These are the activations of a small network on made-up records, seen along a few directions, one row for each record.
After each row come some of the record's fields: J, L, N, W.
The largest differences between rows may come from other fields.
Random noise pushes rows far along 2 fixed directions. That doesn't count. These rows show it; they differ only by the noise:
[ 145   90  -37   31  137 -116 -201 -115   70 -291  -32 -352  -60  -31
  -93 -114   94  -23  -57 -416  637]
[ 143   43   45   91   86  -79 -147 -104  122 -251   14 -404  -43  -33
   -8 -155  115   22  -25 -388  512]
[-113  311 -164  -65   83   50  136  -66  -52  -80  104 -144 -263  184
 -207  332  -21   93 -289 -194  627]
[  20   35  175  185  -58   84  132  -58  188  -61  182 -430  -95   60
  136  -47  111  180  -58 -223  217]

[ -94  157  275    6   -2  151   30   56   73   81  159   -6  131  -26
  -26   51  216 -158   12 -427  272] -> (J j2; L l2; N n1; W w2)
[ 190   45 -268  258  165 -382 -236 -294 -368 -314 -402 -356    4 -287
 -360 -166  228 -256  186   89  -92] -> (J j1; L l2; N n1; W w2)
[-145  120   87  260 -193  152  468 -105 -129  148   71  -88 -129   43
  -74   42 -119  160  167  356 -803] -> (J j1; L l2; N n1; W w2)
[-160  127 -264   53    1   79   54  -84 -149   -1  100   96  -96   90
 -159   76 -139  -99   33   55  160] -> (J j1; L l2; N n2; W w2)
[-160  -70  207  -74  -67  130  295  189  229   98  320   51 -139    9
  162  -42   85  131 -301 -140  160] -> (J j4; L l1; N n2; W w1)
[-210 -347  108  -63 -169  148   28   56  187  116   92  226   94  143
  419   59 -101  109   26   92 -615] -> (J j2; L l1; N n1; W w1)
[ 190 -112   59   89   90   -1 -227  -96   26 -122    3 -196  254 -138
  186 -206 -203 -173  110  -26 -148] -> (J j2; L l1; N n1; W w2)
[ -91   95 -421  -83   15   75   11  118 -288   20 -118  178 -345  276
 -119  481 -315   89   13  549 -424] -> (J j1; L l1; N n2; W w1)
[  22  -16   68  -12 -208   88  174   26    2   42  -10  308   92  221
   31    9  100    9 -183   25   54] -> (J j1; L l1; N n1; W w2)
[-122  246 -431 -390   13  222   19   89 -165  149  186  340 -274  365
 -263  481 -132   72 -250  120  381] -> (J j1; L l1; N n2; W w2)
[ 205  253  -77   49   52 -150 -219 -132 -110 -247  -44 -275   98 -278
 -130  -13 -186 -188   92 -131   56] -> (J j2; L l1; N n2; W w2)
[-303  287 -142  -43  -76  170  470  124  -27  424  246  214 -369  287
  246  371 -173   95 -380  346 -150] -> (J j1; L l2; N n2; W w1)
[ 331 -131  134   62  128 -105 -447   12   68 -415 -129 -140  277 -350
  -32 -210  242 -101  138 -696  398] -> (J j2; L l1; N n2; W w2)
[ 122   38  173  243  -89    1  184  -69 -140  208  160 -254 -226  -51
   74  -95  175   16  287  246 -524] -> (J j1; L l2; N n2; W w2)
[ 229  102 -379 -367  342 -159 -527  -19 -433 -178 -316   46  125 -198
 -254  -36 -174 -143   26  -55  398] -> (J j1; L l1; N n1; W w2)
[ 178 -406  133  -81  169 -104 -368  -24  144 -298 -208  -54  218 -193
  164 -446   86 -105  251  -93   70] -> (J j4; L l1; N n1; W w1)
[ -33  -84  387  107 -242  411  232  -47  253  206  420 -126  -46   75
  179   70   15   -6 -372 -129 -110] -> (J j2; L l1; N n1; W w2)
[ -83  207 -157 -133  115  145  141  -22 -129   55    9  493 -165  229
 -242  299 -155  140  -91  -12  298] -> (J j1; L l1; N n2; W w2)
[ -52  122  -13 -287  243 -284 -540 -242   -8 -138 -113  136  -30  -24
 -283  -77  110 -256   92 -471  803] -> (J j2; L l2; N n1; W w1)
[-227  477 -274 -114  -77  -66  286  -58 -255 -110   40    7 -317  -23
 -672  538   60   86 -346   66  403] -> (J j4; L l1; N n2; W w2)
[ 179 -425  409  259 -139  118  -67  360  486  122  124 -211   60   61
  453 -425   66  184  263  -22 -595] -> (J j1; L l1; N n2; W w1)
[ 299 -285   70 -123  124 -198 -291  -66   58 -288 -163 -279  356 -142
  177 -381   27 -169  245  -41   67] -> (J j4; L l1; N n1; W w2)
[  94  441 -170  -93  -84  -27   52 -125 -149 -180  164  -64 -260  -64
 -444  392    7 -179 -470 -428  600] -> (J j2; L l1; N n2; W w2)
[ 257 -260  232  155  -13 -262 -220  149  184 -340  -36 -267   55 -330
  200 -398  171  -87  179 -209  -18] -> (J j4; L l1; N n2; W w1)
[ 304 -169 -294   70 -100 -224 -204  -10 -450 -127 -386  -41  -45   11
   33   -2 -188 -107  370  346 -532] -> (J j1; L l2; N n2; W w1)
[ 253 -484  444  300 -138   48 -160  252  506   36  146 -412  323 -179
  635 -796  151  251  457  -76 -807] -> (J j1; L l1; N n2; W w2)
[ 223 -160  -59 -131   49 -124  -56  -93   26 -200 -133  112   78 -144
    4 -145   46  -91   36 -219  299] -> (J j4; L l2; N n1; W w2)
[  75  123  -50 -115  -10  -50 -203 -122 -109   -1  -88  -85  161  -53
 -318  200   -2 -151   30 -302  620] -> (J j2; L l1; N n1; W w2)
[-295  286  125 -186   51   16   52  217  155  -54  268  123  -82  228
 -151  361  133  -21 -355 -512  723] -> (J j2; L l1; N n2; W w1)
[-165 -162  188  311 -153  255  254 -161  114  301  123 -364   12 -214
  293   64  199  289  274  212 -729] -> (J j2; L l2; N n1; W w2)
[ 140 -149 -126  -34  163 -237 -159   79  -43 -262 -203  -51  -12 -118
  102  -49  118 -231   92 -180  254] -> (J j4; L l2; N n2; W w1)
[ 211  107  156   16  -85 -261 -166 -129  -45 -364 -267 -284  242 -266
 -291 -363  326 -331   13 -389  409] -> (J j4; L l1; N n1; W w2)
[-379  150 -353  150 -178  146  512 -107 -491  310  -99  -17 -366  150
   13  501 -133   83 -106  766 -827] -> (J j1; L l2; N n1; W w1)
[  -1  559 -445  -79  208  -37   43   59 -261 -187 -267  263  -73  -97
 -500  388 -145 -193 -247  -50  596] -> (J j1; L l2; N n2; W w2)
[  21 -183 -101 -405  188  -21 -206   95   63  -57  -93  382   42  162
  155  -26  -84 -161    1    2  252] -> (J j4; L l2; N n1; W w1)
[  56 -117 -311 -323  277  -78 -401   38 -197 -184 -335  437  -68  126
  -33  -73 -167 -247  -16  -95  271] -> (J j1; L l2; N n1; W w1)
[  26 -133 -157 -141  198 -164 -222   77  151 -129  -55  198  -30   11
  129 -195   57  -19  -54 -314  374] -> (J j1; L l2; N n2; W w1)
[-260  229 -258  -57  -36  318  336  147 -104  356  240  148 -109  257
 -108  504 -134   53 -200  419   25] -> (J j1; L l2; N n1; W w2)
[-241  -76 -251 -302   -8  279  241  136  116  269  236  580 -114  383
   47  192 -313   66 -191  208  -39] -> (J j1; L l1; N n1; W w2)
[ 599   52  183  377 -154 -401 -419 -300  -52 -362 -243 -519  241 -438
  122 -357   85   38  489 -120 -344] -> (J j2; L l1; N n2; W w2)
[-257   89  135  104 -216  161  247  -56   81   41   97   50  -91   40
  122  269  -84  206   19  237 -666] -> (J j2; L l1; N n2; W w1)
[-206  121 -422 -377  107  191   56  129 -128  242  -28  550 -108  409
 -140  406    7 -125 -218  137  245] -> (J j1; L l2; N n1; W w2)
[-150  205  -50 -135 -127  -28 -128 -116   -9  184  -93   76   34   65
 -171  189 -264  -53   47  167  -72] -> (J j2; L l1; N n1; W w2)
[ 230 -360    5  -91   65 -114 -177   12   49  -40   17  141   30 -136
   38 -154  -79 -134  204  130   41] -> (J j4; L l1; N n1; W w2)
[-235   23 -194   61 -126  102  241 -105 -124  111 -116  183   36  188
   61   84 -257   41  178  402 -550] -> (J j1; L l2; N n1; W w2)
[-115  365   71  120   42 -203  124  -70 -256   -1   42  -73  -22 -251
 -486  230   81  152    0  131  -88] -> (J j2; L l1; N n1; W w2)
[-236  -80  119 -169   44   83   -8  170  229   81  187  153  287  194
  284  144    3  -15 -270 -164  324] -> (J j2; L l1; N n1; W w1)
[-399   44  389   87  -65   77  280   96  463  308  451  296  -73  381
  115  203   84  129 -365 -254  368] -> (J j2; L l2; N n2; W w1)

Which values does each new row have?
[ -13  296  343  229 -247  -33  162 -114  -10  107   88 -252 -223   61
 -156  169   24  107 -187  -15 -148] -> (J j2; L l1; N n2; W w1)
[ -62   13  169   23    4  146   31   30  119    9   90  203   74   58
  220 -285   43   45  -58  -89  -53] -> (J j1; L l1; N n1; W w2)
[  91  -90  580  502 -308  299  523  -79  481  294  235 -546   99   59
  421 -185  285  405  189  106 -623] -> (J j1; L l2; N n2; W w2)
[  96  -70 -269 -117  141 -137 -222   -9 -209   26 -184   91  141  -69
 -235   11 -145  -46  219  132   75] -> (J j1; L l1; N n1; W w2)
[ 301 -246  -38  -77  332 -224 -488  -62 -135 -431 -307 -160  251 -282
 -186 -437   16 -190  232 -319  141] -> (J j1; L l1; N n1; W w2)
[  67  107  -68   35   84  -78  -92  -95  -41 -172   70 -150   20 -120
 -216  -89   28   -4   21  -94  448] -> (J j1; L l1; N n2; W w2)
[-258  286 -407 -234   22  237  455  -18 -286  316   96  252 -230  411
  -80  499 -139   61 -354  279  -50] -> (J j1; L l2; N n1; W w2)
[-400  358 -111   58 -221  210  463  -54 -197  288  518   47 -223  132
 -261  685 -155  138 -598  134  253] -> (J j2; L l1; N n2; W w2)
[ -42  136  138   35  -16 -159  144 -151  -13  -48  -50  -82 -157 -161
  -31    0   77  -52  -94  104  113] -> (J j4; L l2; N n1; W w1)
[ 142   20   92  -66   32 -186 -282 -125  147 -524 -105 -354   12 -107
 -129 -307  123 -178  -92 -524  549] -> (J j4; L l1; N n2; W w1)
[-226  -73  263  285 -100  -46   43 -100  394  196   87 -475  -69 -232
   -9 -140  303  122  -43 -316  109] -> (J j2; L l2; N n2; W w1)
[ -63  235  401  210 -240  -22  303 -158  171  224  415 -246 -230   11
  -14  137  329  172   39 -220    8] -> (J j2; L l2; N n2; W w2)
[ 236 -301  387  405  -56 -250 -371  -57  483 -122  -79 -305  270 -150
  471 -799  202  -28  288 -218   -5] -> (J j1; L l2; N n2; W w1)
[ 184 -232   21  123   35  -73 -260  -17  -63 -165 -231 -169  174 -197
    1 -505   69 -153  392  -63 -307] -> (J j1; L l2; N n1; W w2)
[  58 -145  126   57 -189   63  319  226   61  289  251  -41  -48    9
  128  144   22  253  217  226 -574] -> (J j4; L l1; N n2; W w2)
[ -96  300  -81  -28  -95  -58  244   84 -240   78 -131  -78 -125  -82
 -142  334  -74  -14   41  349  -65] -> (J j4; L l2; N n1; W w1)
[  61  -45  127 -115 -124  130 -163 -108  108  123   -5   42   54   97
   34   56  -91   18  126    6 -179] -> (J j2; L l1; N n1; W w2)
[-508  486 -546 -586  169  147   62  185 -437  142  -40  483 -425  429
 -660  843 -257  -56 -731  198  873] -> (J j1; L l1; N n1; W w1)
[  59 -189  152  239  -22  -68   31   30  -32 -238  -12 -331   31  -23
  102 -232   84  120   67 -141 -186] -> (J j1; L l1; N n2; W w1)
[  53 -127 -283 -116   89   34 -476  164   41   42 -245  221  312   78
   85 -150  -68 -283  333   -2   47] -> (J j1; L l2; N n1; W w2)
[ -34 -124 -208 -303  -91  153   71  110   95  263   66  465   73  216
  153  -58 -144  169 -101   70  -80] -> (J j1; L l1; N n1; W w2)
[ -18 -397  -87 -133 -137  163  150  126   69  361  120  119   37  125
  281   63 -193    6  266  386 -510] -> (J j4; L l2; N n1; W w2)
[-117  393  -10  101  -32  145  324 -104 -142   58  161  -88  -64   77
  -89  400 -292    9 -178  144 -104] -> (J j2; L l1; N n2; W w2)
[ -78  155 -491 -202  222  -85 -134 -191 -356  -10 -147  376  -63   49
 -347  499 -471  -53 -132  248  182] -> (J j2; L l1; N n1; W w2)
